Each row below holds a small network's activations on one input, seen along a few directions.
Each table varies a few parts of the input and shows all the possible inputs, shuffled.
A made-up example of a description, with smaller parts first: line(4) and (point or line(11) or (values(3) and ring(8))).
Shared parts are said once, and a part with two or three values counts as separate values.

Other details of the inputs shift rows strongly along two fixed directions, in all tables alike. That doesn't count.

Rows:
R1: [-53  18  33  32  33  29   7  18  -3 -18  -3]
R2: [  2  27   2   9  11 -10  15  18   8  -7  -6]
R3: [ 23  19 -25  -9  37 -11  -7  15   1   4  16]
R4: [ 29  -3 -18 -31  -9  -7 -11 -20 -19   9  16]
R5: [ 13   9  23  40  -7  17 -12   2 -10  -7 -16]
R6: [ -6   3 -37   9  11 -11   0 -18  16  12  28]
R7: [ -2  40 -16  35  23 -11  10  23 -18  -9  46]
R8: [-24 -34   8 -35 -47   8   3 -21   5   4 -29]
R9: [ -7  28 -25  11  29 -11 -19  -9 -11   9  49]
R10: [-13   3 -20  -3  -2   9  -9 -14  12  20   6]
R11: [  0 -21 -27 -31  22   0 -11 -11   7   1  29]
R12: [-10  -1  48  14 -14   2 -18  -3 -10  -4 -21]
R13: [-11  -5   6 -33 -29  -5 -12 -16   9  18 -40]
R14: [ 18 -18 -22 -28 -38   5  20 -20   8   4 -14]
R15: [ 23  -4 -47  22  36 -22   4   6  10   9  51]
R16: [ -8 -17 -31  -4   1 -13  14   2   7  -4  32]
R17: [ 25 -13   6  -8 -14  10  14   2   3  -3 -16]
R18: [ 3 18  9 30 38 21  6 18 -2 -8  3]
R19: [-11  -8  37   3 -49  -3   4 -10 -13  -3 -34]
R20: [ 27  -4   7 -20 -11  -9   5  12   0   2 -20]
R21: [  6 -16 -15 -20  -4   6 -14 -17   7  24   0]
R22: [ -5 -37  -1 -19  -6   0  -9  -4   6  -2   2]
R23: [ -4   0 -29 -11   0 -29 -10 -15  10  14  -3]
R24: [  2 -24 -19 -55 -35  14   9 -19   5  -4  -7]
R25: [ -1  12   2  -6  22  -8 -22   8   4  18   0]
R26: [ -2   3  56  29  -9   2   0  15 -15 -15 -22]
R27: [ 17 -32 -16 -15 -11  -3 -16 -23  11  15   1]
R28: [  6  14  -6  28  38 -28   1  22   6  -4  12]
R29: [-25 -14  48  32   6  19  17  31  -7 -28 -23]
R30: [-16  10   3   9 -14 -13 -10 -18  -6   3   6]
R31: [ -5 -24  16  -7 -52   9  17 -17  10   6 -43]
R32: [ -1  12 -18  -3  -2  15  13 -10   7   6   2]
R33: [ 27 -21  27 -32 -54   1   0 -11 -18  -8 -34]
R34: [ 16  26 -60 -25  26 -26   2   0   9  18  37]
R35: [  0  13 -28  18  27 -35   5  13   7   4  19]
R36: [ 16   9 -25  10 -20   4  -7 -19   1   2   9]
R37: [ -9 -22  22 -22 -41  23  24  10   1 -20 -34]
R38: [-14   0  38   9  22  35  11  26  -8 -25 -13]
R39: [ -8  16  37  20  20  10 -24   5 -16   1   6]
R40: [ 16 -12 -29 -24   6 -32 -19  -9  11  22  11]
R41: [-12   5  32  27  29  21  24  35  -3 -31   7]
R42: [-22  48  51  53  31  27   7  21 -25 -28 -10]
Description of these inputs: values(2) and (point or (values(4) and ring(5))).
- The inputs of R23 and R40 match in every part but the values(2) part. If R2 is changed in the same way as R23 into R40, which row does it become? => R20
- The inputs of R4 and R42 match in every part but the values(2) part. If R15 is changed in the same way as R4 into R42, which row does it become? => R31
- Change only the values(2) part in R14. List by row number the other rows that result. => R17

Rows:
R43: [ -4  -1  15   9 -11   7   3   0  -4  -7 -10]
R44: [ 21  -5 -46 -25  -1 -18   6 -10   5  11  30]
R45: [  0 -11  12  -9 -25   3   3  -6   1  -1 -23]
R46: [-10  -9  22  -9 -14  17   2   1   3  -4 -29]
R47: [  0  14  26  19   0   4  -3   5 -11  -5 -14]
R48: [  8 -11 -41 -20  -2 -15  -6 -18   3  12  32]
R49: [ -1 -12  22 -17 -24   7 -11 -12  -1   6 -37]
R50: [-11  33   7  45  49  -1  -6  19  -9  -6  27]
R51: [  5  -7  13 -13 -18  -2  -6  -7   0   6 -27]
R52: [ -9  -4  10   5  -3   4   1   2   5  -2 -14]
R53: [ 7 11  7  9  4 -7 -2  4 -4  2 -3]
R54: [-14  -5  12   5  -1   9  -3  -1   4  -1 -12]
R55: [ -9  32   7  45  42   8  11  27  -6 -17  27]
R56: [  2   3 -25  -6  11  -3   2  -1   1   2  28]
R57: [  0  -4   0 -10  -6   3   5   2   5   0 -11]
R58: [ 13 -22 -41 -27  -2 -15   5  -7   8   5  35]
- Describe the family of inputs behind these rows. => point or (values(3) and ring(5))
- Change only the values(3) part in R56. List by row number the other rows that result. => R48, R50
- Change only the ring(5) part in R56. List by row number the other rows that result. => R44, R46, R55, R57

Rows:
R59: [ 11 -10 -30 -12   7 -30 -14  -9   8  18  17]
R60: [ 13 -23   9 -11 -45   5   5 -17   0   2 -26]
R61: [-10 -21  13 -27 -44  16  -6 -18  -8  -5 -33]
R62: [ -2  17  18  45  35   5  12  30  -8 -20  22]
R63: [ -2  33  17  31  45   2   9  36  -1 -10   5]
R64: [-13   1  -8  -1   7  -3 -11  -4  -8  -4  24]
R65: [  5  -4 -32  -5   5 -26   0 -10   3   8  22]
R66: [ -4  34  -5  27  51 -11 -12  16  -1   6  21]
R67: [ -3  32  29  30  20  10  14  29 -16 -17   4]
R68: [-11 -20 -30 -24   6  -6  -8 -20   8  21  32]
R69: [ 15  -6   7 -24 -28   5  -5 -22  -8   6 -20]
R70: [-29   7  32  18  -7  22  12  13   7 -17 -31]
R71: [-12   2  31  28  -5  10   9  14  10  -7 -34]
R72: [-9 38 12 42 52  2 -2 25 -3 -3  6]
R73: [ 13  12 -36 -17  14 -29 -11 -11  -2  20  30]
R74: [ 12  -7 -32  -7  -1 -29  -9 -14  -7  11  36]
R75: [ 11   9 -21 -12  -8 -11  -3 -16 -10  10  15]
R76: [-11  42  10  44  39   3  13  28  -1  -8  11]
R77: [  1  -9  20  11 -13   5  -1  -8  -6  -6 -17]
R78: [ 14 -17 -15 -11  -4 -19 -16 -13   2  13   9]
R79: [-33 -11  42  12  -3  31   6  -1   0  -2 -31]
R80: [ 23   4 -34 -19  10 -20 -19 -15   0  22  27]
R81: [  7 -15  -2 -12 -41  -2   9 -14   0  -1 -12]
R82: [  1 -22   6 -25 -28   6 -16 -20  -5   4 -12]
R83: [-10  -2  -6   1 -13  11  10  -2   0  -9   5]
R84: [ -3   0  -2  14  11 -10  -3   3   5   1  -6]
R85: [ -5  17  -6  25  50   8   4  29   4 -15  35]
R86: [ 11  11   1   2   5  -3 -13  -8 -12   8   9]
R87: [ 12  19 -12  14   8   4   4   2  -4   2  16]
R88: [-29  24  41  45  29  25  15  39 -12 -31   4]
R89: [ -2   0  -6   9 -10  -8  12   0   9  -1  -4]
R90: [ 17  13 -34 -18  15 -22  10   3   1   6  31]
R91: [  6 -21  11 -16 -41  -2   0 -19  -8  -1 -26]
R92: [-28   5  24   7  -1  12   0   4   1 -12 -22]
R93: [  3  -4 -46 -16  19 -12 -10 -10  13  12  26]
R94: [ 13 -23   2 -14 -33   1   1 -14   7   4 -24]
R95: [-25 -23  43  -4 -30  34  14  -2   6  -1 -45]
R96: [ 12 -12 -12   2   1  -9  -5 -11   3   8   5]
R97: [  0  13   8   6   1   7   4   8   7   5 -20]
R98: [-14  16   5  31  28 -17  -6  13  -3  -1  14]
R99: [-1 35 -6 31 21  1  8 15 -8 -5 23]
R100: [ -4 -23   0 -30 -33  11   2 -10  16   3 -35]
R101: [10 17 -8 10 22 -2 -9 -1 -3  6  9]
R102: [ -6 -20  25 -14 -33  28   2  -7  11  -7 -46]
R103: [ 15 -32 -26 -49 -43   3 -13 -36   0   8  -7]
R104: [-18  -3  13   1   7   5 -14   3   8   2 -17]
R105: [-18  -5  42   4  -2  22  11  23   7 -18 -40]
R106: [ -6  17  13   6   3   0   2   1  -5   2 -15]
R107: [ 13 -11 -19  -4  -4 -18 -12 -15  -5  10  23]
R108: [  6  -3 -41  -9  23  -6 -13 -11   8   6  35]
R109: [ 16  -7 -41 -18  11  -6   3  -1   2   0  43]
R110: [  4 -21  51  -3 -31  16   6   9  -1 -12 -53]
R111: [  7 -20   7 -22 -32  -9  14  -2   4   0 -21]
R112: [ 10 -23   7 -22 -27  -8   7   1   8   3 -26]
R113: [-13   4  15  17  -2  24   7   6   1 -16  -7]
R114: [ 4 30 -3 31 32  5  1 16  1 -1 14]
R115: [ 38 -23 -19 -55 -44  -5  -1 -21  -6  13  -6]
R116: [-24 -14  48   4  -4  29  19  16   0 -11 -27]
R117: [-14  -2  21  10  11  13 -14   4   2  -4 -12]
R118: [ 18  -4 -33  -5   3 -22  11   2  -4  -2  42]
R119: [-23   0  16   0   0   3  -8   1   2  -5 -14]
R120: [ -8  -2  -7 -12   5   0  11  10   6 -11   9]
R121: [ 31   1 -33 -24  13 -14   0   0   1  11  27]
R122: [ 16  12 -34 -16   0 -24 -12 -16 -12  17  36]
- The inputs of R77 and R60 match in every part but one. If R79 is changed in the same way as R77 into R60, which row does it become? => R95
- The inputs of R102 and R117 match in every part but one. If R71 is changed in the same way as R102 into R117, which row does it become? => R59
- Describe the family of inputs behind these rows. => line(4) and (point or (values(3) and ring(5)))
- Change only the ring(5) part in R118. List by row number the other rows that result. => R62, R110, R111, R112
- Change only the values(3) part in R114. List by row number the other rows that result. => R94, R102
